Questions about the grid below.
1) Give the third largest entry.
2) Give the third entry on the main diagonal.
3) Give the bottom-right entry.
4) Give the bottom-left entry.
5) Give the smallest entry in the last column.
6) Give the last entry of the smallest entry's row.
7) Give the second entry on the main diagonal.
8) Give the largest entry in the last column.
[[130 122 134 132 132 122 107]
 [131 127 118 144 149 129 131]
 [115 124 130 143 134 121 122]
 [119 120 125 123 142 105 130]
 [134 126 126 108 129 122 152]
 [135 118 132 145 144 141 131]
 [115 132 111 124 142 110 130]
 [142 118 135 130 142 119 127]
 [143 126 121 122 144 126 147]
 [125 146 112 130 125 123 145]]
1) 147
2) 130
3) 145
4) 125
5) 107
6) 130
7) 127
8) 152

Questions about the array below. Rows and columns are numbered from 1.
1) Report the entry just right of the centre entry.
2) Report the entry at row 1, column 3.
3) Report the bottom entry of the column that holds the smallest entry.
4) Report the top-left entry.
5) Report the entry in row 3 and column 3.
6) Report the entry at row 2, column 1.
7) Report the entry at row 3, column 1.
8) Report the top-right entry.
[[114 137 136 113 112 137 139 132 130 123 113 129 151 120 120]
 [138 120 122 140 149 120 131 121 122 131 137 142 118 134 121]
 [128 124 129 125 129 128 126 125 123 129 133 124 120 147 143]
 [123 158 122 123 123 121 123 123 123 151 124 127 123 138 125]
 [128 118 121 130 128 122 123 138 135 123 130 136 125 122 127]]
1) 123
2) 136
3) 128
4) 114
5) 129
6) 138
7) 128
8) 120

array([112, 131, 138, 133, 129, 138, 101, 149, 134, 115, 142, 128, 103,
       108])
Which number is the entry just left of 115? 134
Which number is the entry just left of 108? 103
Which number is the maximum? 149
The entry just left of the largest entry: 101

X =
[[131 146 109 119 144 123 113 145 132 153 123 122]
 [114 148 138 132 153 126 135 155 146 125 125 126]
 [139 131 135 134 126 134 137 149 125 128 121 134]
 [145 123 113 146 133 148 134 136 125 119 135 126]
 [152 116 124 140 125 134 120 130 125 123 129 124]]
Counting starts at 1.
The top-right entry? 122
The bottom-right entry? 124
The entry just left of the smallest entry? 146
The entry directly above the largest entry: 145
The entry at row 3, column 1: 139
The entry at row 1, column 1 -> 131
The entry in row 3 and column 3 is 135
The bottom-left entry? 152
The bottom entry of the column that holds the smallest entry -> 124
The entry directly below the smallest entry -> 138
The entry in row 1 and column 3: 109
The bottom entry of the column that holds the largest entry: 130
The entry in row 2 and column 1: 114
The entry just left of 138 is 148
The entry just left of 149? 137
The entry just right of the largest entry: 146

grid =
[[125 131 147 130 134]
 [119 122 128 148 134]
 [129 130 114 130 131]
 [120 117 117 106 124]]
What is the entry directly above 106?
Answer: 130
The entry directly below 129 is 120
What is the entry in the top-left corner?
Answer: 125
What is the bottom-right entry?
Answer: 124
The third entry in reading order is 147
The top entry of the column that holds the largest entry -> 130
What is the 4th entry from the end, reading row by row?
Answer: 117
The entry in the top-right corner -> 134

W =
[[120 104 119 104 127  99 131]
 [109 114 124 139 123 109 148]
 [127 106 114 115 124 115 135]
 [120 122 135 130 126 125 117]
 [119 118 140 135 130 108 138]
 [113 127 127 131 130 129 113]
 [122 127 112 128 130 124 131]
 [135 121 128 112 118 120 142]
 [140 137 117 131 141 134 140]
 [150 111 147 111 113 140 145]
 [143 137 118 142 143 137 141]
 [146 137 117 141 144 131 151]
 [138 120 129 123 128 123 118]
 [113 131 132 149 127 129 135]
 [118 124 119 143 116 124 139]
 [136 122 149 134 135 124 133]]
Which number is the 1st entry on the main diagonal?
A: 120
Which number is the last entry, reading row by row?
A: 133
Which number is the largest entry in the last column?
A: 151
Which number is the 5th-last entry, reading row by row?
A: 149
Which number is the fourth entry, reading row by row?
A: 104
The entry just left of the largest entry -> 131
Which number is the largest entry in the first row?
A: 131
The second largest entry is 150
Which number is the third entry on the diagonal from the top-right corner?
A: 124
Which number is the smallest entry in the first row?
A: 99
The entry directly below the largest entry -> 118
The entry just left of 126 -> 130
The smallest entry in the last column is 113
The bottom entry of the column that holds the smallest entry: 124
Which number is the entry in the bottom-left corner?
A: 136
The 2nd entry in reading order: 104
Which number is the entry directly above the largest entry?
A: 141
Which number is the third entry on the main diagonal?
A: 114
The smallest entry in the first column -> 109
The 3rd entry from the end, reading row by row -> 135
